Each row below holds a small network's activations on one input, seen along a few directions.
In each table, some parts of the input vary, and every possible input appears once, in random order.
Descriptions start from the smaller parts, as in this example, which fits no table here: one of 4 places along a line, together with either a single point or one of 9 places along a line or (one of 2 separate values, together with one of 5 places around a ring).
Shared parts are said once, and a part with two or three values counts as separate values.

Other details of the inputs shift rows strongly along two fixed directions, in all tables alike. That doesn't count.

Rows:
r1: [  4  63 -50  12 -23 -45 -18  -1  63  10 -19]
r2: [-12 -25  38  -2 -22  23  62  10 -50   1  24]
r3: [  0 -61 -48 -28  43 -18 -59  30  -8  -1 -17]
r4: [-18 -68  85   7 -37  19  34 -47 -22 -23  -2]
r5: [ -6  47 -41   3   1  -2 -21 -17  40  11 -28]
r6: [-14 -64 -43  -8  43  46  28  33 -73 -30  23]
r7: [   6  -48 -100   -5   93   68  -47   50  -79   -6  -10]
r8: [-16 -24  20  18  19  -1  69   7 -49 -23  19]
r9: [ 35  -4  -1   4 -27 -12 -76 -28  38  26 -31]
r10: [-28  -2  80   6 -25  33  73 -18 -39   7   6]
r11: [-24 -13  81  25 -13   0 102 -12 -31 -24  48]
r12: [ 13  -7 -67 -10  14  15 -19  28 -21   7  -3]
r13: [  2 -30 101   6 -67  -4  17 -47  -5  14 -25]
r14: [-14 -43  94 -24 -41 -27  20 -10   5  20   4]
r15: [-17 -10  28  11 -18   7  63  11 -41  -8   6]
r16: [-31 -62 106 -24 -39 -20  58  -5 -26   5  -9]
r17: [ 36  50 -35  17   9 -34 -24  22  11  24  -1]
r18: [ 20  -6 -59 -10  24  25 -24  34 -19   6  16]
r19: [ 20  43  11 -24 -56 -85 -75 -16  97  56 -40]
r20: [-11 -30  45  12  -3  30  71  22 -58 -13  35]
r21: [  2  32  -4 -17 -38 -75 -64 -21 102  23 -23]
r22: [ 25 -36 -93   6  75  38 -39  76 -80  -5  15]
r23: [-20   9  10  15 -17  -4  46  -4   0 -19  26]
r24: [  8  44 -54  12  -1 -13 -27  12  46  -3  11]
r25: [ -6  76 -35   8 -22 -16 -33 -33  82   9 -16]
r26: [ 27  17  -2   2 -44 -29 -63 -38  48  25 -59]
r27: [ 22  13  -3   4 -36 -21 -77 -43  65  14 -27]
r28: [-12  23  32  21 -16 -27  57 -18  10 -16  28]
r29: [-19 -60  83   4 -46   8  42 -51 -21 -14 -23]
r30: [  1  33 -51   6  20  19 -43  -2  32   1   1]
r31: [  3  54 -36  -6  24  -4 -32 -12  50 -15  -5]
r32: [  7 -37 -53 -14  95  56 -19  41 -75 -23   0]
r33: [ 17 107 -16   7 -46 -28 -43 -33 101  46 -28]
r34: [  9 -34 -93 -12 116  50 -45  46 -58 -34  -1]
r35: [  6  58 -60  -2 -28 -27 -34 -10  73   3   4]
r36: [ -8  -9  86  19 -14   6  96   0 -49  -3  42]
r37: [ 13 105 -21  -5 -14 -34 -45 -31 103   8 -16]
r38: [ 23 -28 -75 -17 110  58 -53  59 -81 -16   5]
r39: [ -2  45  54  -8  -8   2  29 -19  19   1   0]
r40: [-18   0  86  17 -34 -16 107 -10 -38   1  15]
r41: [  11  -55 -106   -8   79   57  -41   59  -55  -32   37]
r42: [-35 -64 106 -16 -32 -15  46 -15  -5 -10  18]
Description of these inputs: one of 6 places around a ring, together with either one of 2 separate values or one of 5 places along a line.
- The inputs of r38 and r37 match in every part but the place on the ring of 6. If r19 is changed in the same way as r38 into r37, which row does it become? => r42
- The inputs of r40 and r11 match in every part but the place on the ring of 6. If r26 is changed in the same way as r40 into r11, which row does it become? => r27
- Start at r8 and move only the place on the line of 5, one step at a time. The first step leads to r1. Which rows follow, in order? => r6, r5, r34
- Change only the choice among 2 separate values in r26. List by row number the other rows that result. => r16
- Change only the place on the line of 5 in r7. List by row number the other rows that result. => r12, r15, r32, r40
